Each row below holds a small network's activations on one input, seen along a few directions.
Each table varies a few parts of the input and shows all the possible inputs, shuffled.
Descriptions start from the smaller parts, as in this example, which fits no table here: one of 2 separate values, together with either a single point or one of 9 places around a ring or (one of 6 places along a line, together with one of 8 places around a ring).
Shared parts are said once, and a part with two or three values counts as separate values.

Other details of the inputs vary at random and push rows far along two fixed directions, the same in every table; ignore that.
These rows show it; all are for the same input, with only those details redrawn:
[-11  24 -19  15   9   3  11  18 -30  12  -4  15]
[ -5 -10  12   8  15   3  13   0   2  18  29  21]
[  2  18 -27  17  -3 -10  -4  11 -12  -5 -14   0]
[ -9  26 -21  16   7   1   9  18 -29  11  -5  14]
[ 15  -2 -21  15  -9 -20 -14  -3  16 -16  -9  -9]
[ -4  20 -23  15   3  -3   4  15 -20   3  -9   7]
[  4 -16   5   9   5  -7   3  -6  17   6  22  11]
[ -2 -10   8   9  11   0  10  -2   5  16  26  18]

Table:
x1: [-16  27   4  -6   6  19  11  18 -29   4 -24  -3]
x2: [ 18  -4 -12   9 -15 -13 -16  -3  19 -28  -3 -10]
x3: [-16 -12  14   7  13   9   9 -11  -8   2   3  15]
x4: [  4 -16  11 -12   5  -7  -1   1  13  15  18  -6]
x5: [ -5   4  20 -12   9   6  17 -14   6   7  19  11]
x6: [-14  22 -15   6   4  -3   4   1 -30   0 -15   9]
x7: [ -5  30 -14  -4  -1   8   7  25 -18   7  -5  -9]
x8: [  7 -31   8   4   4   3 -17  -1  16  -2   4  -6]
x9: [ -3 -17  23 -17   8  -3  -2 -10  15  11   3  -1]
x10: [  2 -13   0   5   1 -15   5 -20  26  -7  11   2]
x11: [-12  13 -10   1   4  10  -5  21 -29   9 -25 -11]
x12: [ -1 -10   9   9  11   0  10  -1   5  15  26  19]
x13: [ 18  -2 -16  13 -14 -14 -11  -2  24 -28  -2 -11]
x14: [ -5 -10   0   5  -2 -10  -9 -17   8 -14  -9   2]
x15: [ -1  -7  14   0   0  -3  10 -16  15  -8  23   9]
x16: [ 12   3  -3  -9 -11 -13 -10 -19  21 -27 -15 -17]
x17: [ 12 -12  -1  -3 -12  -1 -19   5  18 -23 -16 -29]
x18: [-13  -6  23   1   4  12   6 -13   2  -1  18  19]
x19: [ -2   5  21 -14   7   6  19  -2  12  16  21   3]
x20: [ -5  33 -19   8   3  15   6  29 -29   8   0   2]
x21: [  2 -26  11  -1   6   3 -13   1   8   8  14   5]
x22: [  1 -15  10  -2  12   2   2   5   2  20  27  10]
x23: [-13  -3  23 -13  19   4  16 -14  -5  21  16  20]
x24: [-15  25  -9  -3   7   2   1  -1 -27   3 -29   2]
x25: [ -4  -4  16 -11   1  12  -3  10   0   5  10  -3]
x26: [ 15   0  -8  -8 -15 -10 -19   6  12 -17  -9 -26]
x27: [ 10 -16  -7  -7  -9 -14 -24   1  18 -12 -17 -24]
x28: [ -8 -23  20  11  12  11   0  -4  -2   9  14  18]
x29: [ 11  11  -8  -3 -11 -13  -2 -17  26 -21 -10 -16]
x30: [ -2 -13  20  -2   5  18  -6   7   1   9  24  11]
x31: [  4  -9  22 -16  -3   1  -6  -8  19  -4   1  -8]
x32: [ 13 -40  -1 -13 -46  34  41 -13  -2  29  14  13]
x33: [ -4  -6  20 -17  14  -5  13  -4   6  22  14   4]
x34: [ -7  31 -15  -6   6  -5  10  12 -18  13 -21  -7]
x35: [ -7  18 -13  -6   3   0  -4  20 -28  13 -14  -8]
x36: [-16  20  -6  12  -1  15   6   4 -26 -15 -19   4]
x37: [-10  12 -14  13   2   3  -8  13 -27  -1 -19  11]
x38: [ 12   2 -10   2  -7  -1 -11  11   4  -9   5 -10]
x39: [ -6  19 -23   9  -2 -13   2  -3 -15 -11 -19  -1]
x40: [  9  -6 -11   2  -2  -6 -17   5  -3   0  -2  -7]
x41: [ 10   4 -13  -6  -4 -22  -7 -17  16 -16 -20 -15]
x42: [ 16  -2 -11   9 -16 -10 -19  -1  10 -28  -8  -8]
x43: [ 16   2   1 -13 -14 -14 -14  -7  20 -18 -15 -23]
x44: [  9   5 -12   9 -14 -14  -4 -14  23 -27  -4 -10]
x45: [-18  35  -1  -5   6  17   9   5 -32   2 -19   9]
x46: [ -4  27 -11  -6  -1   5   3  25 -23   5  -5 -11]
x47: [  4  -1   4  -3  -5   1  -6 -16  13 -25 -20 -15]
x48: [  2 -14  20 -17   7  -9   1 -11  14  13   8  -2]
x49: [  8 -16   3   4  -3  10 -14   6   8 -15   1 -11]
x50: [ -2   2  23 -17   7   4  14  -2   7  13  19   3]
x51: [-3 -5 18 -4  9 18  4 11 -9 17 31 15]
x52: [ 16  -7 -15  -4  -8 -20 -13   4  23  -8  -8 -27]
x53: [-4 -8  8  0 16  9 11 10 -2 27 30 16]
x54: [-14  25  -6  12   2  17   1  20 -37   0  -9  15]
x55: [ -6 -17  22  -6  12   4   3 -22  12   2   0   3]
x56: [ 10 -44  -7 -12 -41  28  38 -14  -7  41   7  14]
x57: [  9  -1  -9   3 -15 -14 -12 -17  18 -33  -9 -10]
x58: [  7   7 -22  14  -7 -15 -11   4  -5 -11 -16  -2]
x59: [-13  17  -3  -5   9   6   4  10 -26   8 -30  -8]
x60: [ -6 -17  24  10   7  18   1   0   1  -1  19  16]
x61: [  0  -5  12  -8  10  -8  12 -20  20   8  11   4]
x62: [ 14 -11 -13  10  -9 -19 -21  -6  11 -17 -10  -5]
What is each input in this table made of? -> one of 2 separate values, together with either a single point or (one of 5 places along a line, together with one of 6 places around a ring)
Changing only the choice among 2 separate values turns x30 into x21. The same change can be made to x7. Which row results? -> x52
Changing only the choice among 2 separate values turns x24 into x45. The same change can be made to x56. Which row results? -> x32
Which other rows does x10 become when the place on the ring of 6 takes its other values? List them by row number. -> x12, x34, x52, x53, x61
Which other rows does x29 become when the choice among 2 separate values takes its other values? List them by row number. -> x61
Which other rows does x49 become when the choice among 2 separate values takes its other values? List them by row number. -> x8
Which other rows does x6 become when the place on the line of 5 takes its other values? List them by row number. -> x3, x10, x14, x39

Table:
x63: [ -7  15   8   0  16  11   3   8 -12   5   3   9]
x64: [-13  10   3   4  13   0  10   8 -13   8   4   9]
x65: [  2 -19  11   7   1  12   4   3   3   8  26  14]
x66: [  6  -8 -11   3  -4 -12  -6 -11  17 -14  -3 -13]
x67: [ 20 -31  12  -1  -8 -24 -16 -20  53 -29  13 -16]
x68: [ -4 -16  19  -7   1   6   7 -13   7  10  16  15]
x69: [-10   8  10  -3   3  14   9   4 -18   6   0   4]
x70: [ 11  -6 -10   1 -10 -12 -10 -12  23 -23  -1 -16]
x71: [  2 -12  17  -9   1   6   5  -1  15  11  21   2]
x72: [ 9  0 -2 -1 -7 -1  4 -1  7 -1  0 -5]
x73: [ 6  4 -5 -3 -4 -3  4  1 -4  7 -2  0]
x74: [  7  -9 -11   9  -9  -2 -10   5  -3  -4   2   3]
x75: [-3 -5 -1  1 -4  1  3 -7  3 -2 -9  0]
x76: [  2  35 -34  12  -9 -15 -21  13 -20 -21 -40 -15]
x77: [  1  -9 -10  12  -2   3  -2   9  -6   2   1   4]
x78: [ -3 -22  22  -6   5   4   5 -13  11   6  12   2]
x79: [ -9   9   7  -6   4  14   8  11 -16  10   3   2]
x80: [ -5  11   1   1   0  12  15   4 -13  10   2  12]
x81: [-3  4  4  1 15  1 -2  2 -1  2 -2  3]
x82: [-3 10  3  7  4  0 -5  4 -1 -5  0  1]
x83: [ 16 -10 -11   0 -22 -12 -15 -14  27 -31 -20 -19]
x84: [  6  -5  -3   9   0 -13 -14  -5  17 -13  -8 -10]
x85: [ 11 -10  -9   3 -10  -9  -2 -10  18 -10 -12  -8]
x86: [ -6   6   3  -9   2   6   2   7 -15  10   0   1]
x87: [ 1  8  1 -2  9 -3 -8  1 -3 -2 -3  3]
x88: [ -2   1   3  -5  -3   1  -2  -3 -10  -1  -7  -2]
x89: [  2  29 -39   3 -12  -8  -9  20 -18 -10 -43 -24]
x90: [ -2   7  -3  -1  -2   4   9   0 -13  10  -1  12]
x91: [-11   4   4  -5   8  10   8  10 -16  14  -1   1]
x92: [ -4   7  -1   1   5   7  15   6 -13  18   1   6]
x93: [ -8  10  -6  -1   5   1   5   0 -14   6   7   7]
x94: [ -8  12   1   1   8  -5   4   6 -13   4   5   9]
x95: [  3 -28  28 -15   4   2   4 -11  23  19  34   9]
Changing only one part turns x94 into x64. The same change can be made to x74. Which row results? -> x77
What is each input in this table made of? -> one of 3 separate values, together with either a single point or one of 4 places along a line or one of 6 places around a ring
List by row number the other rows that have the choice among 3 separate values in common with x82. -> x63, x65, x67, x69, x70, x71, x72, x79, x80, x83
Which other rows does x70 become when the choice among 3 separate values takes its other values? List them by row number. -> x66, x93

Table:
x96: [  7   1 -18   4 -11  -6 -15   2  -2 -19 -33 -21]
x97: [ 20 -31   0  -4 -14 -17 -21 -10  38 -17  -8 -25]
x98: [-11  34 -12  -8   2  13  12  21 -33  16 -12  -1]
x99: [-20  51   3   8  36  -5  -7  18 -30  -4 -11  10]
x100: [-15  28  -5  -4   2  20   8  17 -40   6 -18   2]
x101: [ 25 -25  -9  -1 -17 -25 -15 -20  38 -19   1 -16]
x102: [ -9 -19  40 -14   9  14  25 -18  13  23  39  22]
x103: [-14  28 -17   7   0   6  13  11 -38  10 -13  15]
x104: [ 20 -27  -5  11 -17 -13 -18 -19  38 -30  -2 -12]
x105: [ 0  1 -4 -4  2 -3 10 -2 -1 10 -2  0]
x106: [ -5 -31  36  -8  12  13   9  -3   7  29  44  22]
x107: [  6   7 -23   4 -14 -14  -5  -6   3 -17 -32 -15]
x108: [  7   5 -24   8 -16  -9 -16  -4  -2 -22 -28 -10]
x109: [ -1  -7   1   1  -1   6  -5   2 -10   0   1   5]
x110: [ -3  -4  17 -12   1  10   4   4   0  11  10  -1]
x111: [-12  27 -16  -2   6   9  11  21 -34  20 -15   2]
x112: [ 26 -25 -10   3 -16 -18 -18  -8  42 -20   5 -19]
x113: [ -4 -19  38 -17  11  12  25 -15  14  28  43  18]
x114: [ 14   9 -30  10 -15 -15  -7   4   5 -19 -17 -14]
x115: [-17  31  -7  -2   0  19  12  10 -37   6 -19   6]
x116: [ -7 -24  31   3  11  11  22 -12  13  21  46  30]
x117: [  5   4 -21   5 -12  -7 -11  -5   1 -19 -34 -16]
x118: [ 24 -28  -4   6 -16 -16 -23  -5  39 -23   2 -19]
x119: [ -3 -26  30 -10  13  10  13  -6  11  33  47  23]
x120: [-29  50  -2   8  35  -6  -7  18 -32  -6  -9   4]
x121: [ -2 -11   9   7   4  12   2   4  -3   3  15  10]
What is each input in this table made of? -> either one of 2 separate values or (one of 4 places along a line, together with one of 6 places around a ring)
Which of the alternatives is x114? -> one of 4 places along a line, together with one of 6 places around a ring
